Here are a small network's activations along a few directions, averaged over the inputs that share one value of a field.
Values that are neighbours, or in one group, have similar rows; names and order tell nothing.
Strong random noise was added to every row along 3 fixed directions; ignore it. To show where, here is one row again and again, with new noise each time:
[ 448  -92  113  135  709  431  900 -264  158  257  499  212  834  349
 -487]
[-469   48 -384 -325 -123 -300 -396 -196 -486 -107 -165   66 -219 -499
  250]
[-203 -370  -92 -155 -422 -194   22 -125 -212  392 -298 -308 -189 -500
  752]
[ 100 -383   11  -11   73  111  520 -206  -44  387   31 -136  215 -209
  326]
[  85  159   -5  -53  109   23  130 -123  -22  199  148   92  461  178
 -185]


D, 12 values:
d1: [ -72  366  329  219 -299  -98  -86  110    1   45 -400   57   70  -62
  -85]
d6: [-112 -208    8 -185 -314 -244 -467  342  -32 -120 -159  -95 -211  140
  389]
d8: [-416  132  -57 -268 -166   -9 -609  136 -231   60    7 -115  -62 -140
   15]
d9: [ -59  339  -22  -68 -258 -225 -366  305  320 -266  230  275 -301  210
 -394]
d4: [-276  388 -157  -28  237  -77  -21 -104  -96 -114   27   99  181   15
 -355]
d7: [ 224  379  421  122 -531   39  -58 -181  -11 -208 -289 -233 -428  -19
  232]
d5: [-126 -207 -221  -90 -192 -494 -580  510    8 -160 -394 -402 -537  -94
  482]
d10: [ 135 -245 -142  109 -158   39 -168  225  358 -195   -4 -212  -47  -85
    1]
d11: [ 487 -376  -58   93  -26  401  245  107  317   33  -86  130 -418  -11
 -207]
d2: [ 165 -441  101  119  358  184  268  -89  308  335  245   61  233  175
  258]
d12: [ 182   89  328   99 -381  -49   71  149  274  548  -56 -157  567  552
  178]
d3: [-237  378   72  247  100   -7  -58 -258 -467 -520    9   34 -555 -107
 -194]
D is arranged as a line.
A walk along D starts at d11 and steps to its neighbour d9. Put d8, d4, d5, d2 in the order it reaches them.
Answer: d5, d2, d8, d4
Name the neighbours of d3, in listed order.
Answer: d1, d7

P, 12 values:
p8: [  26    8  -99  -36  475  181  -36  -89   73  -16  436  174  376  337
 -270]
p1: [ 118  189  239   18  147   45 -161    7  -32 -339 -117  -33 -350 -136
  -64]
p12: [ -35  332 -281  -87  137   79 -294   71 -127 -393  167  132 -222   93
 -721]
p10: [-197  397  149  -70 -798 -180 -418   44 -109  268 -298 -232  110   16
  220]
p2: [-528  102 -128 -220 -178 -343 -311  -38 -362 -253 -148  -82 -141 -239
  372]
p7: [-203  443  176   41 -244 -149 -418  -22 -168   84   23  104  247  356
  -75]
p3: [ 133 -182 -184  -89   41  -46  -42  172   85 -139   89  159  -28   16
 -142]
p11: [ 125  -66  283  193 -401  -14   23   22  278  -81 -184 -198 -227   24
  365]
p9: [  80   27 -152  -38   80  -14 -224  231  122 -138  -39  228  227  333
 -252]
p4: [-144 -443 -199  -36  549  123  497  -65   22 -130  223  218 -407 -476
 -159]
p6: [ 153  -22 -133  -91  -80   50  254 -296 -243  338 -151  119  -55 -311
  163]
p5: [-192  451   14   12 -451 -496 -687  252  110  268 -316 -322  219  231
  150]
P is arranged as a line.
A walk along P starts at p6 and steps to its neighbour p10. Put p12, p2, p7, p3 in the order it reaches them.
Answer: p7, p2, p3, p12
Fewest steps between p9 and p4?
Answer: 2
Name the neighbours of p1, in listed order.
Answer: p11
